Each row below is a small network's average activation on inputs in which a field has the value named, seen along a few directions.
Values that are neighbours, or in one group, have similar rows; names and order tell nothing.
In the rows, 500 means zero.
Strong random noise was added to every row along 20 fixed directions; ignore it. To show where, here is one row again and again, with new noise each time:
[340 462 625 420 458 490 605 468 423 642 460 470 328 559 366 423 598 471
 644 618 528 560 483 585 636 404 343 482 536 502 520 344 580 630]
[425 514 515 382 546 706 580 503 661 650 448 626 285 401 669 528 667 465
 397 387 542 423 428 424 620 282 452 591 552 335 534 435 667 518]
[387 441 521 628 333 397 462 365 444 549 631 480 620 362 489 346 467 515
 455 516 548 858 252 473 542 490 516 457 566 387 510 433 586 623]
[347 344 456 579 554 663 412 381 548 624 536 330 409 463 475 473 558 439
 388 518 539 607 212 587 700 527 545 416 483 480 535 338 480 600]
[370 418 507 493 368 347 517 529 585 488 502 485 485 284 491 376 542 528
 628 505 501 563 445 472 394 383 432 619 568 543 462 466 635 710]
[257 552 346 500 546 725 494 542 597 404 585 580 572 545 480 374 542 342
 431 476 526 422 274 469 507 353 451 684 449 330 576 365 499 533]
[476 681 432 418 773 279 358 621 448 538 611 431 507 552 523 465 470 418
 450 689 688 346 487 389 712 475 669 464 353 455 581 621 568 330]
[627 644 555 496 670 560 567 480 558 479 698 470 522 605 501 616 411 605
 194 439 560 744 556 489 593 371 650 564 699 418 566 603 503 620]
[487 392 633 600 616 567 326 619 314 525 844 398 386 546 567 580 251 459
 331 556 408 461 475 693 514 339 454 568 515 545 489 480 479 400]
[529 375 501 502 452 511 368 582 426 463 411 567 499 521 553 833 480 521
 550 425 454 569 439 659 599 532 387 396 509 690 366 388 504 357]
[386 362 581 624 559 624 517 358 561 366 423 361 472 472 461 368 528 433
 578 612 532 578 339 594 669 719 633 300 491 529 321 491 484 524]
[610 535 395 523 506 575 417 448 562 398 372 401 641 580 397 710 491 563
 282 453 375 606 409 567 458 647 610 568 563 560 473 429 447 538]
[340 538 539 565 276 480 602 294 596 406 468 413 507 467 416 237 682 349
 732 583 446 602 377 521 390 605 322 449 522 270 458 438 561 537]
[618 628 306 605 285 540 244 356 601 622 377 542 594 410 431 511 441 374
 471 356 374 664 420 565 497 552 631 559 351 595 570 255 425 619]
[621 697 412 541 496 412 588 433 566 691 501 381 619 499 477 334 494 394
 593 532 524 429 611 294 314 637 635 571 271 510 638 524 583 436]
[353 497 483 518 388 265 518 616 379 404 613 520 705 374 454 331 442 491
 597 548 728 619 524 427 518 554 601 290 477 553 524 623 452 577]
[441 535 403 471 467 595 457 368 602 456 570 581 571 494 584 583 611 483
 411 436 456 668 316 430 635 493 572 397 548 391 506 494 438 529]
[603 539 516 508 466 384 392 651 492 403 520 795 448 420 582 641 389 727
 453 395 511 633 632 665 621 250 400 457 727 571 487 649 354 734]
[545 523 558 386 329 540 356 603 597 310 361 511 720 353 638 622 520 397
 377 482 545 605 497 436 484 447 671 460 365 591 337 523 498 406]
[552 494 320 517 551 369 210 503 613 435 629 451 477 294 563 585 470 491
 410 361 470 573 382 557 494 365 562 595 598 505 539 460 429 515]
[354 366 484 409 539 415 518 609 475 365 468 513 514 472 370 628 538 497
 528 391 693 605 412 558 521 393 368 643 629 519 421 318 670 438]
[429 532 381 337 304 702 357 440 320 538 512 405 495 449 339 393 631 242
 340 349 445 461 437 614 357 414 430 507 487 261 746 169 167 293]


Values of Boter:
g3: [332 309 528 545 414 614 572 677 286 333 453 564 580 510 342 388 390 517
 541 482 514 453 479 657 368 441 344 556 572 574 479 372 366 551]
g9: [558 436 576 575 513 409 572 204 520 626 471 558 316 454 444 363 523 610
 571 442 615 753 445 468 613 453 417 533 679 282 474 432 605 533]
g5: [589 389 450 415 548 536 527 451 492 425 435 421 472 690 422 748 607 533
 461 382 544 423 568 521 427 602 341 477 540 446 494 491 427 304]
g4: [468 548 487 515 504 478 612 410 588 483 506 475 336 455 525 566 583 367
 746 359 550 542 520 500 570 620 481 365 656 464 430 414 652 347]
g11: [457 424 579 451 379 553 568 560 470 602 552 720 475 520 717 553 493 494
 609 544 245 213 558 338 330 429 351 668 326 552 420 544 681 400]
g7: [454 508 500 434 406 294 485 559 538 374 586 446 637 453 476 497 539 503
 332 477 745 495 622 397 474 570 578 348 468 386 535 740 500 540]
g6: [622 482 443 496 567 441 285 358 542 479 597 555 543 539 544 531 445 570
 355 529 316 472 452 426 484 468 590 654 417 459 509 561 405 493]
g2: [569 567 423 607 299 440 427 453 246 599 310 803 515 430 504 383 424 629
 537 454 428 619 396 571 577 516 393 409 630 381 562 411 388 506]
g10: [599 576 511 421 591 679 469 482 573 249 652 642 574 471 582 514 427 394
 394 267 482 570 580 433 429 383 717 670 584 432 429 462 475 322]
g1: [472 500 367 623 601 607 462 546 545 574 285 714 424 457 623 399 541 508
 637 465 589 454 243 536 652 377 294 576 480 376 522 383 533 404]
g8: [547 352 497 487 232 420 405 450 442 458 319 437 545 474 277 489 525 567
 272 353 568 369 685 570 329 767 534 411 426 446 544 543 403 612]
The values of Boter form a line.
- Which values are neighbours of g11? Give them in the order they are listed. => g7, g6
- Which values are neighbours of g1? Give them in the order they are listed. => g3, g5
- Which values are neighbours of g4? Give them in the order they are listed. => g9

Values of Bemog:
h7: [475 447 441 565 651 343 542 608 497 196 304 704 629 401 365 438 390 694
 637 479 680 642 492 592 631 523 575 504 702 665 348 553 435 647]
h10: [441 441 438 670 550 859 654 370 599 683 868 307 582 612 629 656 446 277
 540 256 592 894 279 417 539 505 562 440 490 589 559 250 601 377]
h1: [369 544 414 431 597 739 514 541 510 275 496 873 522 815 472 841 468 490
 650 457 356 568 399 592 768 364 389 543 582 637 324 342 459 495]
h4: [743 763 186 653 711 498 178 514 753 417 651 330 293 485 483 707 521 433
 255 153 552 591 458 873 539 402 382 549 828 265 763 451 313 489]
h3: [460 310 749 455  11 911 821 328 704 521 163 621 171 312 627 595 857 255
 698  83 562 489 673 629 338 589 110 285 589 247 293 294 707 279]
h5: [112 669 710 421 316 717 495 465 254 292 561 712 420 698 392 267 453 232
 522 783 232 390 378 564 751 546 629 422 515 306 326 358 617 519]
h9: [403 785 508 571 627 672 613 322 432 289 509 748 575 838 333 281 457 573
 352 760 189 446 360 520 636 639 603 616 622 203 477 583 482 656]
h8: [474 390 665 346 394 341 375 487 720 302 500 216 673 463 630 412 649 647
 226 900 428 411 424 301 264 289 399 668 342 315 413 880 425 685]
h2: [555 331 582 659 283 648 396 327 645 550 448 415 212 259 553 462 526 329
 557 276 278 382 492 736 233 540 276 663 541 388 391 278 658 393]
h6: [195 386 637 553 444 682 669 595 430  73 739 483 619 442 473 398 401 410
 567 489 336 709 311 571 394 473 606 592 806 554 255 404 639 589]
The values of Bemog form a ring.
- Which values are neighbours of h6? Give them in the order they are listed. => h4, h5
- Which values are neighbours of h7? Give them in the order they are listed. => h3, h2
